Look-ups in named tables: a row name and a column name give one cell, copied from the table.

Zef:
columns: Fizo, Lov, Bizo, Simudun, Lize, Sagi, Dasul, Nuko, Zug, Fezom
Zesoned: [5.78, 4.24, 6.14, 5.73, 6.01, 5.71, 7.32, 4.84, 3.89, 5.40]
Pudevol: [6.59, 6.13, 6.56, 5.37, 6.28, 4.30, 6.05, 2.41, 7.42, 5.53]
Kobaf: [5.19, 6.48, 3.16, 3.21, 3.04, 3.19, 4.81, 8.06, 4.26, 5.06]
Zot: [5.51, 4.95, 6.13, 6.61, 2.13, 3.76, 8.19, 5.94, 1.85, 4.87]

Zesoned, Lov -> 4.24
Zot, Simudun -> 6.61
Pudevol, Lov -> 6.13
Zot, Bizo -> 6.13
Zot, Dasul -> 8.19
Pudevol, Fezom -> 5.53
Kobaf, Fizo -> 5.19
Pudevol, Simudun -> 5.37
Kobaf, Nuko -> 8.06
Zot, Fizo -> 5.51
Zot, Fezom -> 4.87
Kobaf, Zug -> 4.26
Zot, Lize -> 2.13
Zesoned, Sagi -> 5.71

Table Meso
	Kol	Dag	Noveduf	Lezuvid	Panit	Lig	Gapokam	Solegir	Sava	Bab
Vogar	-30.66	-26.12	-22.17	-35.02	-37.52	-24.97	-18.62	-23.46	-27.48	-24.58
Vab	-5.29	-20.51	-25.34	4.21	31.43	-24.97	-41.19	-9.05	-1.46	-18.63
Bul	-49.69	-40.16	-15.81	23.82	48.67	-82.97	-86.33	-9.05	-70.84	-72.14
Nizamo	-56.04	-26.12	-18.99	-74.25	-54.75	-92.64	-97.61	77.41	-18.80	-24.58

What is the Solegir of Vab in Meso? -9.05
What is the Gapokam of Vogar in Meso? -18.62
What is the Lig of Bul in Meso? -82.97
What is the Panit of Nizamo in Meso? -54.75
What is the Dag of Vab in Meso? -20.51
What is the Kol of Nizamo in Meso? -56.04
What is the Gapokam of Vab in Meso? -41.19
What is the Dag of Bul in Meso? -40.16
What is the Panit of Vogar in Meso? -37.52
What is the Lezuvid of Bul in Meso? 23.82
What is the Dag of Nizamo in Meso? -26.12

Table Bot
         Punimi  Tagak  Supib  Gos  Kog  Susu  Miluba
Novele      125     39     77  109   63   129     210
Lam         114     69    120  147   99   102     154
Pevata      116     25    107  158   77    99     198
Zaz         115     25    108  156   75    99     199
Kegumiv     124     40     76  109   65   130     208
Tovan       117    136    109   97  120   126     107
Dova        121     91     93  104   93   128     150
Bediz       116    107    116  123  114   112     124

Lam, Miluba -> 154
Tovan, Miluba -> 107
Dova, Susu -> 128
Pevata, Miluba -> 198
Pevata, Tagak -> 25
Tovan, Kog -> 120
Bediz, Kog -> 114
Kegumiv, Susu -> 130
Lam, Susu -> 102
Kegumiv, Gos -> 109
Pevata, Supib -> 107

Mefeso =
,Ramet,Gef
Pab,168,156
Ridi,176,134
Sigulub,191,148
Mel,91,103
Gena,59,176
Fetonut,7,161
Vub,114,152
Guvatab,119,146
Ril,57,123
Lefelok,157,167
Ninate,77,72
Dep,106,151
Losi,63,181

Guvatab, Ramet: 119
Ril, Ramet: 57
Vub, Gef: 152
Dep, Gef: 151
Sigulub, Ramet: 191
Ridi, Gef: 134
Dep, Ramet: 106
Mel, Ramet: 91
Gena, Gef: 176
Pab, Gef: 156
Ninate, Ramet: 77
Mel, Gef: 103
Fetonut, Gef: 161
Fetonut, Ramet: 7
Ninate, Gef: 72
Lefelok, Ramet: 157
Vub, Ramet: 114
Losi, Ramet: 63
Ridi, Ramet: 176
Sigulub, Gef: 148

Table Mugu
columns: Bifava, Dokimok, Dumu, Fogasuv, Gid, Vuna
Bebolim: [84, 129, 156, 153, 75, 147]
Lus: [114, 42, 200, 130, 94, 119]
Zogo: [74, 126, 133, 156, 138, 123]
Puz: [127, 174, 63, 82, 143, 110]
Subaz: [133, 183, 156, 95, 117, 113]
Lin: [61, 169, 74, 94, 110, 104]
Pafanen: [166, 28, 108, 104, 141, 98]
Fimod: [100, 83, 53, 143, 113, 147]
Kov: [56, 118, 53, 99, 114, 120]
Dorugu: [191, 205, 84, 87, 92, 86]
Dev: [166, 77, 114, 120, 143, 107]
Dilal: [123, 162, 50, 137, 108, 75]
Menivev: [54, 79, 97, 78, 97, 126]

Bifava of Bebolim: 84
Vuna of Dilal: 75
Dumu of Dorugu: 84
Dokimok of Subaz: 183
Fogasuv of Puz: 82
Fogasuv of Subaz: 95
Fogasuv of Dev: 120
Dokimok of Dev: 77
Vuna of Lin: 104
Vuna of Lus: 119
Bifava of Menivev: 54
Bifava of Dev: 166
Bifava of Zogo: 74
Vuna of Fimod: 147

Table Bigu
	Sivu	Rusi	Zezuman
Paz	7.502	7.160	4.416
Pagepel	5.411	1.018	5.365
Misigef	2.701	0.456	4.778
Bol	4.020	2.081	1.588
Nago	1.994	0.482	0.237
Fupomin	6.970	7.171	0.359
Zibe	3.902	2.436	0.143
Dip	3.744	3.203	3.973

Sivu of Zibe is 3.902
Sivu of Pagepel is 5.411
Rusi of Nago is 0.482
Rusi of Paz is 7.160
Rusi of Fupomin is 7.171
Zezuman of Paz is 4.416
Sivu of Misigef is 2.701
Rusi of Bol is 2.081
Rusi of Zibe is 2.436

Gidepe
|  | Gekapul | Sonusa | Bivu |
|---|---|---|---|
| Neguki | 518 | 517 | 564 |
| Sok | 625 | 483 | 478 |
| Mase | 484 | 537 | 528 |
| Tero | 404 | 566 | 555 |
| Lili | 593 | 311 | 250 |
| Tezanu | 555 | 420 | 297 |
| Tok | 316 | 702 | 525 |
| Zan | 507 | 613 | 792 |
| Sez | 574 | 244 | 460 |
| Vilovel | 367 | 524 | 720 |

What is the Sonusa of Tok in Gidepe? 702
What is the Gekapul of Tezanu in Gidepe? 555
What is the Bivu of Tero in Gidepe? 555
What is the Gekapul of Zan in Gidepe? 507
What is the Sonusa of Sez in Gidepe? 244
What is the Gekapul of Tok in Gidepe? 316
What is the Bivu of Zan in Gidepe? 792
What is the Gekapul of Mase in Gidepe? 484
What is the Bivu of Tok in Gidepe? 525
What is the Sonusa of Lili in Gidepe? 311
Row with the largest Sonusa: Tok

